Each row below holds a small network's activations on one input, seen along a few directions.
In each table, some parts of the input vary, and every possible input appears once, in random order.
A made-up example of a description, with smaller parts first: values(2) and (point or ring(9) or (line(4) and ring(8))).
Shared parts are said once, and a part with two or three values counts as separate values.

Other details of the inputs vary at random and push rows far along two fixed directions, the same in every table; ignore that.

Table:
x1: [-41 -16 -71 -18  11   0  54  16   6  48  65]
x2: [-21  19 -23 -47  16  13  56 -33  24  10 -42]
x3: [ 16   5  25   7  -3 -15 -30  -4   3 -16 -27]
x4: [-20   4  -4  34   7  19 -12  25 -10  21  92]
x5: [-21  17 -25 -50  13  18  53 -34  23  10 -42]
x6: [ 21   2  21  14  -6  -7 -31  -3   3 -17 -20]
x7: [-39  -9 -69 -27   8   0  54  25  15  37  57]
x8: [-15  -6 -20  32   6  -6 -13  34 -17  29  70]
x9: [ 15 -12  29  14  -4  -6 -14 -11  -3 -25 -37]
x10: [ 14  -5  27  11 -12  -1 -20  -2  -9 -25 -31]
x11: [-18   5  -6  27   4  20 -10  20 -12  19  85]
x12: [ 10   6  27  -1  10  13 -15   2 -11   6   9]
x13: [ 12  17  39   0  -7   6 -20 -27  -1 -15 -15]
x14: [  5 -18  13  22  -4   3 -13   5  -6 -12  -2]
x15: [ 11   6  31   3  13   7 -12   1  -4   6   5]
x16: [ 19   1  25   8 -11 -14 -29 -13   1  -2 -28]
x17: [-13  -4 -30 -45   2 -16  51 -31  20  16 -33]
x18: [ 23   5  20   9  -9  -4 -24  -4  -6 -23 -29]
x19: [-19  15 -26 -48  11  19  53 -34  28  12 -42]
x20: [ 13   3  30   3  10  12 -14   0  -1   7   5]
x21: [ 19   5  20  10  -6  -6 -33  -3  -7 -20 -20]
x22: [ 24   2  21  18  -9  -4 -26   0   1 -19 -21]
x23: [-20   7  -3  30  10  14  -6  21 -11  18  85]
x24: [  6  20  35  17   7  11 -23 -14   1  -2 -31]
x25: [ 15   1  27   9  -8 -18 -26 -16 -12  -1 -29]
x26: [  6   4  10   3   0 -11 -20   3  -2 -10  -9]
x27: [ 18   4  26  -1 -16 -11 -29  -8   2  -9 -35]
x28: [ 15   0   5  16  -7   2 -19   8  -5 -11   0]
x29: [ -4   3 -37 -53   4  -7  62 -25  25 -10 -43]
x30: [  6 -11  11  14 -10   4 -13   8  -6 -14  -6]
x31: [-11 -12 -23  34  -2  12  -7  43 -17  10  68]
x32: [ 20   7  22   4  -4 -12 -24 -10  -1 -23 -33]
x33: [ 11  -5  10  22  -9   1 -14  13  -3 -10   2]
x34: [ 16  -3  25  13 -13 -11 -33 -13 -10   3 -21]
x35: [ 13 -10  28  15  -4  -4 -17  -8 -11 -25 -31]
x36: [ -8  -2 -37 -53  -3   0  63 -21  22  -9 -41]
x37: [-43 -25 -71 -21  14  14  66  20  -1  20  55]
x38: [ 11  18  42  11  -3   3 -23 -21  -4 -14  -5]
x39: [ -7  -2 -35 -56  -3 -10  49 -31  25  11 -39]
x40: [ 14  -9  28  19 -12  -1 -21   2  -2 -21 -24]
x41: [ -8  -1 -33 -49   0  -5  64 -21  22 -10 -41]
x42: [  5   5  13   5  -6 -14 -20   6  -6  -2  -7]
x43: [-33  -6 -54 -37  25  24  62  17   9  41  65]
x44: [-19  15 -24 -45  13  17  54 -34  32  13 -42]
x45: [ -9  -1 -36 -59   1  -6  47 -24  31  -1 -38]
x46: [-20 -14 -17  35   4   7  -3  44 -23   6  66]
x47: [  5   3  11   4 -10  -9 -23   7  -8   0  -4]
x48: [ 14  -6  29  16  -9  -6 -17  -2  -3 -24 -31]
x49: [ 23   5  23  15  -5  -9 -21  -3   0 -22 -28]
x50: [-18 -10 -21  29   2  -1 -15  29 -27  32  69]
x51: [ 17   2  24   6  -7 -10 -32  -5   6 -14 -27]
x52: [-12  -5 -23  29  10   0 -10  36 -10  11  64]
x53: [  5   3  13   9  -6 -14 -19   8  -1   1  -4]
x54: [ 11  -2  12  15  -6  -4  -6   6  -2 -15 -12]
x55: [-16  -6 -22  31   3   0 -20  38 -26  29  77]
x56: [  6   2   7   4  -3  -6 -25   6  -5  -8  -3]
x57: [  7   3  11  10  -3 -14 -20  -1 -10   4  -3]
x58: [-11 -18 -32 -48   0   3  60 -28  22  -9 -42]
x59: [ 12   0   4   9  -5  -2 -22   4  -1 -10  -2]
x60: [-12   1   0  20  22  17  -7  35 -22  27  77]
Description of these inputs: ring(5) and (values(3) or line(9)).
Changing only the ring(5) part turns x55 into x39. The same change can be made to x13. Which row results? -> x11
Change only the ring(5) part in x36. List by row number the other rows that result. -> x31, x33, x41, x54
Change only the values(3) part in x11. List by row number the other rows that result. -> x19, x43
Start at x17 and move only the line(9) part, one step at a time. The first step leads to x8. Which rows follow, in order? -> x53, x3, x52, x49, x54, x48, x9
List by row number the other rows that have the ring(5) part in common with x32. -> x2, x25, x26, x29, x35, x38, x41, x42, x46, x57, x60
Change only the line(9) part in x40. List by row number the other rows that result. -> x1, x6, x7, x14, x16, x22, x33, x51

Table:
x61: [-34  -2 -36 -45  25 -10  41 -15  -5  60  -1]
x62: [-14 -34 -55 -28 -29   0  43 -18  28 -10 -44]
x63: [-26  10 -22 -47  -3 -45  40 -46  -3  33 -47]
x64: [-25  13 -26 -56  21 -25  52 -25   1  20  30]
x65: [ -8 -52 -75 -27  -7 -16  42  18  14  28 -18]
x66: [-24   9 -39 -52 -18 -40  44 -31  17  21  36]
x67: [ -3   6  20  32  35   7 -25  49 -29  43 106]
x68: [  9 -43 -18  35  -3   4 -35  80 -21   6  92]
x69: [  9 -29  -3  54 -34 -39 -34  -1 -16 -28 -21]
x70: [-49  11 -44 -10   8   7  63 -32  19  36  29]
x71: [ 15  -1  -3 -68 -18  31  52 -49  43 -47 -64]
x72: [-26 -36 -58 -30  13 -13  58  19  -4  13 -24]
x73: [ 29  13  61  14 -19  12 -23 -30  -3 -74 -39]
x74: [ -5   3  35  46   8  20 -18   3 -40 -30 -22]
x75: [ 22  19  83   7  14   3 -18 -24  -3 -54 -45]
x76: [-15 -45 -81 -32  19 -33  59  55  -7  21  66]
x77: [-19  -7  15  55  -6  48 -30  14   0   8  41]
x78: [-11   8  -6 -43  33  24  56 -36   4  23 -53]
x79: [ 24  -9  -8 -61 -30   8  55 -38  48 -44 -70]
x80: [-23 -46 -71 -28  -1   6  49  25  12  24  -4]
x81: [  0  -3 -19 -38 -18  -6  69 -25  29 -46 -28]
x82: [ 65 -36  34  -4 -25 -35 -49   6   6 -32 -58]
x83: [ -4  -4 -10  26 -27 -15 -53  31 -15  43 119]
x84: [ -9 -30 -65 -29 -18 -42  58  -3  19 -25  20]
x85: [-19 -27 -17  66 -23 -12 -25  27 -26 -19  35]
x86: [-24 -22 -58 -37  22  49  62  43   9  18  75]
x87: [-24   2 -28 -39  24  17  76   1  -3 -27  18]
x88: [ -9  11  56  44  16  15 -21  -9 -21 -21 -30]
x89: [ 29   9  45   0 -25  -7 -60 -29   6   0  10]
x90: [-24   6  -1  45 -27 -31 -43  -3 -27  36  50]
x91: [-33 -36 -79  -9   6 -39  65  13 -10   8   2]
x92: [  8  11  49  27  21   2 -33  -5 -21  32 -19]
x93: [-26   2 -42 -37  49  30  68  23  -5  38  83]
x94: [ 47 -22  36   3 -42 -15 -43 -12  14 -58 -47]
x95: [ 11 -18  12  53 -33  23 -31  15  -7 -14  -6]
x96: [ 45  56  21   0 -21  -6 -71  -3  39 -45 -50]
x97: [ 28  21  87   8 -13   6 -26 -48  19 -68 -59]
x98: [-11  -3   7  24   2 -29 -44  24 -42  63  34]
x99: [ 31 -16  -2 -72  -9   8  56 -18  41 -25 -80]
x100: [  1  -4  15  41  17  49 -33  20 -19  39  39]
x101: [  0 -25 -28 -35  -7  21  53  -3  23   8 -65]
x102: [ 35 -11  42  15 -34 -33 -32 -18   1 -73 -45]
x103: [-19  -7 -24 -21   4  -4  73 -17   1 -18 -62]
x104: [-27  12 -33 -49  -2 -19  47 -38  20  13  39]
x105: [ 10 -13 -11 -63  -2 -39  61 -31  16 -54 -76]
x106: [ 12 -29  -9  38  -1 -46 -20  45 -35 -23  52]
x107: [-42  50 -83 -12   5  -6  34   2  36   1  -8]
x108: [ 30  29  74  10 -12 -14 -32 -51  12 -31 -28]
x109: [-21  15  22  54  22   0 -19   7 -33  31  42]
x110: [ 23   2  32 -83   9  25  47 -47  56 -24 -95]
x111: [ 15 -15  31  40   2   5 -21  29 -31  -7 -35]
x112: [  6 -46 -44  52 -25 -14 -35  67 -15   2 118]
x113: [  6  -8  46  32   8  41 -38  10   0   9 -21]
x114: [-10  -5 -20 -60   3   1  25 -41  23  50 -49]
x115: [-29  41 -74 -32  34  -4  31  30  21  28 -23]
x116: [ 56   9  79 -30 -13 -15 -64 -41  10  -3 -64]
x117: [  1  -8  30  36  16  29 -23  24 -39  -6 -15]
x118: [ 43  31  89  -2  13   0 -23 -51 -11 -48 -63]
x119: [ 53  49  29 -11   0  -6 -71  16  32 -27 -61]
x120: [-47  -8 -33 -25  40  32  68  11   6  33   7]
x121: [ 36 -24  37   8  -1 -27 -35  29 -22 -35 -21]
x122: [-10 -10   5  70 -22   8 -15  20 -22 -20  20]
x123: [-23 -13 -61 -57   3 -14  35  25  12  73  85]
x124: [ 18 -13  37  29  -3  43 -38  10 -15  -9 -38]
x125: [-33   3  16  64   2  30 -15   9 -12  -6  45]
x126: [ 52  22  81  -5 -23   2 -49 -56  27 -24 -54]
x127: [ 12   8  33  39 -11  42 -40 -26  -3   3  -6]
x128: [-34 -13 -60 -15  20   2  85  42  -9  -3  74]
x129: [-14  14  20  58   2  28 -21 -14 -21   2  35]
x130: [  4   8  29  41 -14  20 -43 -19   3  25  10]
x131: [ 34  10  87  -4  19  11 -28  -8  -1 -34 -51]
x132: [-33  38 -95 -21  -1  14  24  14  47  20   3]
x133: [-13  -7   9  47   1  46 -27  44   0   2 115]
x134: [-20   1 -32 -64  29 -15  46  -1   2  46  42]
x135: [-12  13   9  53  11  28 -17  21 -23   0 121]
x136: [  1 -41 -60 -27 -34 -22  36 -25  30  -6 -56]
x137: [ -2 -22  -7  46  18  12  -8  90 -41  10 107]
x138: [ 15   3  30  -1   2 -39 -47  22 -31  36  43]
x139: [-13  -8 -26 -52  30  25  68  15   0  -7  11]
x140: [ 24  10  17 -83  10   5  43 -51  50  14 -64]
x141: [  6  19   7 -83  -6 -58  42 -61  14   0 -63]
x142: [ -9  46 -62 -56  36 -12  33  35  30   7   2]
x143: [-14  -2  -1  36 -18   9 -50  -4 -12  43  50]
x144: [-20  56 -63 -43  30 -20  41  20  27 -12   8]
x145: [-12 -14  -2  55 -15  51 -28  22 -18  -5  39]
x146: [  5  20  51  42  18  16 -24 -24 -33  -8 -23]
x147: [ -2   4  34  50 -16  24 -25 -15 -20 -41 -25]
x148: [ 32  30  81   4  11 -20 -27 -38  -7 -23 -36]
x149: [  0   3   4  43   3  47 -29  27 -11  14 119]
x150: [ 15   3  43  25   5  19 -44  -6  -2  38 -16]
x151: [-45  50 -83 -17  30 -10  42  21  16  13  -4]
x152: [  4  58 -12  33  -2 -14 -50  32  13 -31  40]
x153: [ 23 -38   8  36  -5 -38 -39  27 -32  -2 -37]
x154: [ 15  -6  26   9 -21 -19 -62  -3 -14  50 -18]
x155: [-17 -26 -10  60   1 -19 -19  40 -45 -12  26]
x156: [ -5  15  35  32 -19 -18 -47 -42 -14   6 -14]
x157: [ 29   9  16 -81  14  28  46 -52  41  -4 -66]
x158: [ 18  40  -4  27   4   8 -71  36  13  10 -36]
x159: [-25   9  12  42  12 -16 -34   3 -44  35  44]
x160: [ 12   2  26  20 -43 -21 -65 -27  -6  29 -18]
Changing only one part turns x146 into x118. The same change can be made to x74. Which row results? -> x87
Changing only one part turns x122 into x81. The same change can be made to x147. Which row results? -> x73
Changing only one part turns x150 into x140. The same change can be made to x62. Which row results? -> x94
What is each input in this table made of? -> values(2) and ring(5) and (point or line(9))
List by row number the other rows that have the values(2) part and the ring(5) part in common with x100. -> x65, x80, x101, x113, x114, x124, x150, x154, x158
Change only the values(2) part in x121. List by row number the other rows that result. -> x72
Change only the ring(5) part in x64. List by row number the other rows that result. -> x89, x104, x116, x134

Table:
x161: [ 16  -2   9  23 -28 -36 -45   3 -17 -15  21]
x162: [ 32   0  31  36 -28 -17 -49   8   2 -42 -13]
x163: [ -2  -3  -9 -53   3   6  51 -19  13   8   2]
x164: [  1  -9  -6   4 -22 -13  -2 -16   5  -7 -59]
x165: [ -4  15  19  58  16  22 -44  38 -20   8 109]
x166: [-33 -16 -44 -29  19  13  66   6   1  51  52]
x167: [ -44   -3 -103  -13    1  -12   64   29   16   15   96]
x168: [ 19   8  26  32 -28 -28 -49 -28 -10 -19 -68]
x169: [ 12  27   2  25  15   8 -52  47  -6   4   6]
x170: [ 16 -12  20  34  -8  -6 -29  25  -3 -38  14]
x171: [  2  -7  19  62  -7   9 -48  35 -20 -28  12]
x172: [  31   -9   58  -33   -3  -15    9  -51    2  -21 -108]
x173: [ 46 -19  55  -1 -15  -9 -37 -16 -12 -38 -46]
x174: [-11  10  27  55  13  20 -46  11 -29  27  43]
x175: [ 19 -13   4 -22 -30 -29  -3 -16   9 -23 -34]
x176: [-24 -11 -22 -23  15  15  55  -6  -1  13 -23]
x177: [  0 -19  22  48   7   8 -36  57 -46   7 101]
x178: [-23  13 -58 -15 -11 -11  36 -14  18 -11 -16]
x179: [-21  -1 -52 -16 -12   1  40  -2  22 -11 -20]
x180: [ 23 -29  27   8  -3  -6 -16  -9 -16  -4 -30]
x181: [-29   7 -71 -36  29   5  39  35  12  51  14]
x182: [-36  -4 -39 -34  24   6  56 -14   6  51  45]
x183: [-35  25 -43 -36  14  17  53 -12  33  22  61]
x184: [ 43   9  66 -12  -5  -1  -9 -30  10 -57 -80]
x185: [ 27  13  65  12  -3  -3 -52 -20 -14  -9   4]
x186: [ 13  46  47 -27  -9  11 -11 -72  32 -25 -98]
x187: [ 18  12  24 -14   2  14  15 -15  16 -21 -14]
x188: [  6  16  32  38   3  31 -27  11 -13  -9   8]
x189: [ -2 -20  15  46  -6  -1 -33  20 -21  -6 -10]
x190: [-28  11 -18 -37   9   0  36 -34  16  45  16]
x191: [  4  19  38  12  -6   1 -44  -9  -9  13  48]
x192: [-44  19 -50 -23  25  32  57  -5  16  23  40]
x193: [  2 -16 -31 -33   7  11  52  -2  21 -21  -2]
x194: [  15   13   29  -36    1   12   31  -43   18  -43 -108]
x195: [  7  -9   9  45   2  24 -29  26 -20 -20  12]
x196: [-34 -29 -64 -16  16  21  62  13  -2  27  20]
x197: [ 28  27 -11 -70  12 -13  24 -12  46 -18 -72]
x198: [  2 -11   1  55 -18 -33 -52  19 -31  15  43]
x199: [  6  -2  -2  45  20  -9 -65  74 -33  49  77]
x200: [-13 -24 -41 -27 -14 -25  40 -11  12  17 -15]
x201: [-33 -36 -57 -33   7 -13  66   7   8  23  15]
x202: [ -1   6   8 -42   3  14  46 -47  18   5 -82]
x203: [ 25   8  14  15   9 -13 -64  56 -19  16  48]
x204: [ 17 -24  32  37 -15 -16 -50  30 -25 -21  31]
x205: [-10  27  23  -9  -1  10  -7 -46  11  18 -41]
Changing only one part turns x205 into x186. The same change can be made to x164. Which row results? -> x179
Changing only one part turns x201 into x189. The same change can be made to x198. Which row results? -> x168
What is each input in this table made of? -> ring(5) and (point or line(8))
Start at x199 and move only the ring(5) part, one step at a time. The first step leads to x181. Which rows follow, in order? -> x169, x197, x203
Change only the ring(5) part in x184. List by row number the other rows that result. -> x172, x176, x177, x194
Change only the line(8) part in x175. List by row number the other rows that result. -> x161, x163, x173, x177, x185, x191, x204
